Each row below holds a small network's activations on one input, seen along a few directions.
Each table varies a few parts of the input and shows all the possible inputs, shuffled.
Descriptions start from the smaller parts, as in this example, which fits no table here: one of 6 places along a line, together with either a single point or one of 9 places around a ring or (one of 2 separate values, together with one of 8 places around a ring).
Shared parts are said once, and a part with two or three values counts as separate values.
In the rows, zero is written as 128.

Other details of the inputs vary at random and push rows far along three fixed directions, the same in every table; ignore that.

Table:
r1: [177 218 128  88 123  96 147  94 120  94 177 100 151]
r2: [ 96  51 118 161 140 142 106 164 147 171  80 142 115]
r3: [130  84 128 137 114 171 169 148 111 121  54 137 114]
r4: [147 111 156 151 163 110  65  65 113 120 179  84 111]
r5: [124  65 128 141 113 170 159 150 114 125  53 131 109]
r6: [183 143 128  91 127 155 180  91  64  92  85 110 136]
r7: [135  80 133 172 121 128  71 114 139 104 175 115  92]
r8: [106  71 139 162 161 122  58 132 149 126 145  94 103]
r9: [105 210 111  85  97 132 208 192 139 140  96 187 156]
r10: [168 179 118  86 101 142 182  78  81  96 133 125 140]
r11: [126 197  97  78  99 127 210 169 135 159  86 178 168]
r12: [163 156 138 125 161 114 108  61 105 117 158  84 134]
r13: [129  39 104 158 108 161 101 120 134 109 109 104  97]
r14: [109 129 152 155 163  95  76 114 151 165 169 120 127]
r15: [127 137 121 120 102 124 147 145 139 125 127 136 129]
r16: [ 62 118 130 160 125 105 114 181 185 165 154 184 165]
r17: [187 164 128 111 125 122 118  71  89  79 179 108 124]
r18: [145 138 108  98  98 147 168  91  98 116 111 126 137]
r19: [148 184 150 111 146 114 144  96 107 133 145 124 142]
r20: [ 87 178 119 111 108 116 157 193 162 152 126 174 142]
r21: [123 197 162 133 161  89 114 120 143 160 179 145 141]
r22: [124 133 138 152 129 110  84  99 138 131 195 136 112]
r23: [132  54 117 155  98 160 114 123 120 102 114 118  94]
r24: [ 87  86 142 167 157 103  73 169 170 185 135 145 119]
r25: [127 157 101  84  99 147 181 146 117 110  92 131 144]
r26: [154  87 119 116 116 168 170 115  92 101  52  98 124]
r27: [149  69 142 151 155 148 104  71  89  75 128  87 146]
r28: [113 183 153 123 164  85 103 150 157 140 169 118 139]
r29: [115 162 135 130 129  83  98 148 161 157 187 153 135]
r30: [181 187 115  81 117 118 153  86  95  97 152 111 148]
r31: [ 96 116 105 115  83 153 191 194 134 166  66 197 136]
r32: [154  73 112 128 123 171 155 111  99 102  56  93 118]
r33: [133 161 136 123 138  95  80 113 142 102 203 100 123]
r34: [160 143 127  93 129 161 174 109  79  79  84 100 130]
r35: [107 170 138 130 128  87 105 126 157 161 192 150 135]
r36: [155 123 135 138 174 115  64  81 122  88 173  60 115]
r37: [117 184 133 101 134 133 179 169 128 132  93 154 146]
r38: [120 142 145 132 137 111 135 154 147 147 117 130 132]
r39: [ 63  38 100 166 101 157 117 166 167 183  87 170 107]
r40: [ 84 181 157 147 160  76 110 198 187 205 158 192 142]
r41: [ 98  39 100 158 117 159  84 142 148 118 115 113  97]
r42: [132  37 130 150 133 156 103 116 102 124  90 109 101]
Each input here is: one of 2 separate values, together with either a single point or (one of 4 places along a line, together with one of 5 places along a line).
Question: Changing only the choice among 2 separate values turns r29 into r42. The same change can be made to r41. Which row results?
Answer: r36
Question: Changing only the choice among 2 separate values turns r34 into r20. The same change can be made to r26. Which row results?
Answer: r1
Question: Which other rows does r17 become when the choice among 2 separate values takes its other values? List them by row number.
Answer: r40
Question: Which other rows does r37 become when the place on the line of 4 takes its other values? List them by row number.
Answer: r3, r21, r40
Question: Which other rows does r39 become when the place on the line of 5 takes its other values? List them by row number.
Answer: r10, r18, r22, r35
Question: Which other rows does r31 become when the choice among 2 separate values takes its other values? List them by row number.
Answer: r6
